A = -17.504	-8.634	13.764	-7.828	9.777	3.128	7.714	-14.588	4.378	2.910	-6.043	1.638	-2.880	11.764	-10.917	-4.852
A[0] = -17.504
A[3] = -7.828
A[11] = 1.638
A[7] = -14.588
A[8] = 4.378
A[9] = 2.910
A[12] = -2.880
A[1] = -8.634
A[14] = -10.917
A[4] = 9.777

data =
-1.48	1.42	1.57	3.51	3.62	-4.10
1.55	-4.62	-2.82	0.88	-2.19	-2.17
0.44	-1.52	-3.77	-2.73	-0.81	-3.85
-2.79	-0.46	-1.41	2.05	-3.72	1.75
0.21	-4.65	-5.32	-3.04	-1.68	-5.77
-0.99	3.71	4.59	4.15	0.85	2.84
-2.11	2.08	-4.87	-0.21	-2.89	4.89
4.02	-0.62	1.05	-3.69	4.47	0.90
-2.02	-4.28	-2.06	4.93	-4.49	-3.14
3.83	-2.15	5.63	-3.21	3.68	3.83
data[0][0] => -1.48
data[8][1] => -4.28
data[6][5] => 4.89
data[6][0] => -2.11
data[6][3] => -0.21
data[:, 0] => [-1.48, 1.55, 0.44, -2.79, 0.21, -0.99, -2.11, 4.02, -2.02, 3.83]
data[3][4] => -3.72
data[:, 1] => [1.42, -4.62, -1.52, -0.46, -4.65, 3.71, 2.08, -0.62, -4.28, -2.15]
data[3][5] => 1.75
data[6][2] => -4.87
data[8][0] => -2.02
data[0][3] => 3.51
data[3][0] => -2.79
data[7][3] => -3.69
data[4][2] => -5.32
data[4] => [0.21, -4.65, -5.32, -3.04, -1.68, -5.77]
data[0] => [-1.48, 1.42, 1.57, 3.51, 3.62, -4.10]
data[5][2] => 4.59
data[2][5] => -3.85
data[3][1] => -0.46
data[7][0] => 4.02
data[5] => [-0.99, 3.71, 4.59, 4.15, 0.85, 2.84]
data[:, 3] => [3.51, 0.88, -2.73, 2.05, -3.04, 4.15, -0.21, -3.69, 4.93, -3.21]
data[:, 2] => [1.57, -2.82, -3.77, -1.41, -5.32, 4.59, -4.87, 1.05, -2.06, 5.63]
data[1][4] => -2.19
data[7] => [4.02, -0.62, 1.05, -3.69, 4.47, 0.90]
data[8][5] => -3.14
data[5][0] => -0.99
data[9][2] => 5.63
data[4][0] => 0.21
data[2][1] => -1.52

X =
8634  5576  2747  6087  6947  6578  6451  8504  4936  5991  6750  5593  3529  4063
6698  6953  4627  7257  7681  6928  4969  8173  5927  7125  5220  8807  4539  7036
4684  6549  4550  6302  5428  5298  5717  5206  4660  6969  3855  1560  4803  3361
4415  6623  7262  8259  5411  7015  5933  3584  5219  4400  4550  7557  5179  5903
5508  5354  5498  4863  5788  6084  5339  5817  5582  5570  5406  5670  5584  5690
5322  5266  5968  5591  5642  5560  5322  5274  5387  5892  5595  5868  5550  4973
4067  5842  6431  6801  6119  5076  6037  7090  5426  4252  7182  5966  4042  5773
9354  4994  5174  5529  6206  6090  3880  7769  3841  4437  7382  7960  6935  5218
8776  5647  5264  7200  3787  1831  7234  8409  6459  4513  4747  5301  4048  4507
5595  5311  5559  5430  5665  6090  5552  5847  5282  5660  5718  5511  5445  5620
5426  5263  6043  5593  5761  5474  5589  5403  5101  5412  5999  5318  5435  5410
4920  5512  6117  5957  5881  7442  5993  5859  5886  4718  6917  5268  5795  6461
5325  5559  5936  5530  5700  5181  5466  5395  5462  5466  5410  5446  5386  5263
5547  5426  5771  5872  5688  5363  5500  5373  5326  5888  5794  5064  5553  5727
5628  5197  5783  5645  5768  5272  5452  5164  5349  5795  5617  5200  5283  5572
X[0,0] -> 8634
X[12,1] -> 5559
X[14,3] -> 5645
X[8,8] -> 6459
X[11,0] -> 4920
X[4,0] -> 5508
X[2,10] -> 3855
X[6,1] -> 5842
X[:, 9] -> [5991, 7125, 6969, 4400, 5570, 5892, 4252, 4437, 4513, 5660, 5412, 4718, 5466, 5888, 5795]
X[2,4] -> 5428
X[6,11] -> 5966
X[:, 4] -> [6947, 7681, 5428, 5411, 5788, 5642, 6119, 6206, 3787, 5665, 5761, 5881, 5700, 5688, 5768]
X[:, 5] -> [6578, 6928, 5298, 7015, 6084, 5560, 5076, 6090, 1831, 6090, 5474, 7442, 5181, 5363, 5272]
X[10] -> [5426, 5263, 6043, 5593, 5761, 5474, 5589, 5403, 5101, 5412, 5999, 5318, 5435, 5410]
X[11,13] -> 6461
X[9] -> [5595, 5311, 5559, 5430, 5665, 6090, 5552, 5847, 5282, 5660, 5718, 5511, 5445, 5620]
X[6,6] -> 6037
X[:, 8] -> [4936, 5927, 4660, 5219, 5582, 5387, 5426, 3841, 6459, 5282, 5101, 5886, 5462, 5326, 5349]
X[5] -> [5322, 5266, 5968, 5591, 5642, 5560, 5322, 5274, 5387, 5892, 5595, 5868, 5550, 4973]
X[:, 13] -> [4063, 7036, 3361, 5903, 5690, 4973, 5773, 5218, 4507, 5620, 5410, 6461, 5263, 5727, 5572]
X[3,13] -> 5903
X[5,11] -> 5868
X[4,13] -> 5690
X[12,10] -> 5410
X[11] -> [4920, 5512, 6117, 5957, 5881, 7442, 5993, 5859, 5886, 4718, 6917, 5268, 5795, 6461]
X[5,13] -> 4973
X[:, 7] -> [8504, 8173, 5206, 3584, 5817, 5274, 7090, 7769, 8409, 5847, 5403, 5859, 5395, 5373, 5164]
X[12,4] -> 5700
X[4] -> [5508, 5354, 5498, 4863, 5788, 6084, 5339, 5817, 5582, 5570, 5406, 5670, 5584, 5690]
X[4,4] -> 5788
X[12] -> [5325, 5559, 5936, 5530, 5700, 5181, 5466, 5395, 5462, 5466, 5410, 5446, 5386, 5263]
X[3,8] -> 5219
X[0,1] -> 5576
X[0,12] -> 3529
X[12,3] -> 5530
X[9,11] -> 5511
X[14,12] -> 5283
X[9,0] -> 5595

x =
[[ 11   2  22 -23]
 [  7   5  24 -23]
 [ -4   2 -16  39]
 [  2   3 -19  44]
 [  0   3 -13  41]
 [ 13   8   7  26]
 [  6   4 -11  26]
 [ 20  10  33 -43]
 [ 14   9  24 -20]
 [ -5   5 -17  39]
 [  6   7  -8  17]
 [  6   0   7  22]
 [ 17   6  31 -38]
 [ 17  14  30 -39]
 [ 15   7  31 -42]
 [ -4   4 -13  42]]
Indices start at 0.
(0, 0) => 11
(0, 2) => 22
(10, 0) => 6
(4, 2) => -13
(13, 2) => 30
(3, 3) => 44
(4, 1) => 3
(7, 0) => 20
(13, 1) => 14
(11, 0) => 6
(15, 2) => -13
(14, 1) => 7
(1, 3) => -23
(3, 0) => 2
(5, 2) => 7
(7, 1) => 10
(12, 2) => 31
(8, 2) => 24
(1, 0) => 7
(7, 2) => 33
(15, 0) => -4
(15, 3) => 42
(14, 3) => -42
(0, 1) => 2
(0, 3) => -23
(8, 3) => -20
(8, 1) => 9
(10, 3) => 17
(12, 1) => 6
